Each row below holds a small network's activations on one input, seen along a few directions.
In each table, some parts of the input vary, and every possible input appears once, in random order.
Descriptions start from the smaller parts, as in this example, which fits no table here: one of 4 places along a line, together with either a single point or one of 9 places along a line or (one of 2 separate values, together with one of 8 places around a ring).
Shared parts are said once, and a part with two or three values counts as separate values.
In the rows, zero is written as 128.

Other details of the inputs shift rows strongly along three fixed directions, in all tables alike. That doesn't count.

Rows:
R1: [154 111 159 104 134 137  66  96 106 122 131 118 119  95]
R2: [119  93 175 121 132 149  62 113 119 125 123 125 134 145]
R3: [134 153 102  95 134  79 146 126 141 117 164 122 129 109]
R4: [102 125 175 121 152 144  84 104 106 130 124  95 109 155]
R5: [136 165 119 108 143  87 151 130 156 125 160 117 118 103]
R6: [110 111 127 119 123  95 137 149 162 119 163 145 158 151]
R7: [144 111 143  97 135 128  73  87  86 118 137 105 117 101]
R8: [ 78 102  90 222 114 142 189 170 155 108  85 203 122 110]
R9: [159 124 163 115 147 138  67 103 116 128 120 110 105  97]
R10: [138 120 114  96 113 112 158 152 154 119 152 123 160 139]
R11: [147 123 124 105 110 120 151 155 173 121 140 133 162 134]
R12: [ 55  73 140 192 124 173 142 132  56 106  74 177  94 109]
R13: [115 149 132 139 147 108 143 147 184 127 143 130 136 157]
R14: [ 83 123  91 187 111 152 233 168 126 109  88 170 113  99]
R15: [173 137 150 120  98 120 166 178 138 165 164 169 148 152]
R16: [ 79 132  16 150 118 178 131  40  39 122  33  60 113 142]
R17: [143 154 131 116 138 124 165 161 177 128 136 116 139 139]
R18: [143 103 215 137 117 155  79 149  85 167 151 170 118 156]
R19: [149 164 120 121 150  94 145 135 171 129 149 125 121 102]
R20: [148 189   4  99 127 112 115  61 171 142  98  20 163 185]
R21: [177 124 197 125 119 141  82 131  67 160 153 157 111 108]
Description of these inputs: one of 3 separate values, together with either a single point or one of 6 places around a ring.
Question: The inputs of R16 and R3 match in every part but the choice among 3 separate values. If R10 is changed in the same way as R16 into R3, which row does it become?
Answer: R7
Question: Change only the choice among 3 separate values in R20. List by row number the other rows that result.
Answer: R8, R9
Question: Change only the place on the ring of 6 in R2. List by row number the other rows that result.
Answer: R4, R6, R8, R12, R13

Rows:
R22: [121 123 160 144 120 109 199 210 190 120 161 187 145 127]
R23: [118  83 205 156 123 180  97 145  75 137 106 163 104 128]
R24: [137 121 164 100 142 143  80  97  91 126 126  98 111 114]
R25: [101 160   7 160 130 137 133  55 104 128  62  75 117 134]
R26: [151 149 129  94 135  95 130 143 174 123 156 117 142 132]
R27: [137 112 177 108 126 153  76 118  92 144 128 113 128 162]
R28: [118  80 191 154 118 184  95 135  72 133  98 159 110 128]
R29: [106 138  64 151 118 128 169 124 152 126 107 120 146 146]
R30: [107 112  70 196 108 157 168 117  80 121  77 169 107  78]
R31: [122 118 158 136 116 108 201 212 185 116 163 188 146 128]
R32: [138 118 186 109 145 148  80 107  96 128 129 112 106 106]
R33: [181 156 175  35 151  95  52  95 156 140 187  52 144 150]
R34: [126 192  16 102 135  66 138  84 195 138 151  64 168 180]
R35: [120 146  71 130 130 122 134 103 123 122 104  99 125 130]
R36: [ 77 100  74 198 117 156 160 118  98 109  71 161 115 104]
R37: [156 123 165  99 135 142  74 101  80 139 132 106 110 116]
R38: [134 137 136  97 135  90 128 144 171 125 168 123 147 148]
R39: [153 133 156 136 118  91 189 199 171 127 178 199 134  93]
Question: Describe the family of inputs behind these rows.
Answer: one of 3 separate values, together with one of 6 places along a line
Question: The inputs of R39 and R25 match in every part but the place on the line of 6. If R37 is changed in the same way as R39 into R25, which row does it become?
Answer: R35
Question: Change only the choice among 3 separate values in R31. List by row number the other rows that result.
Answer: R22, R29
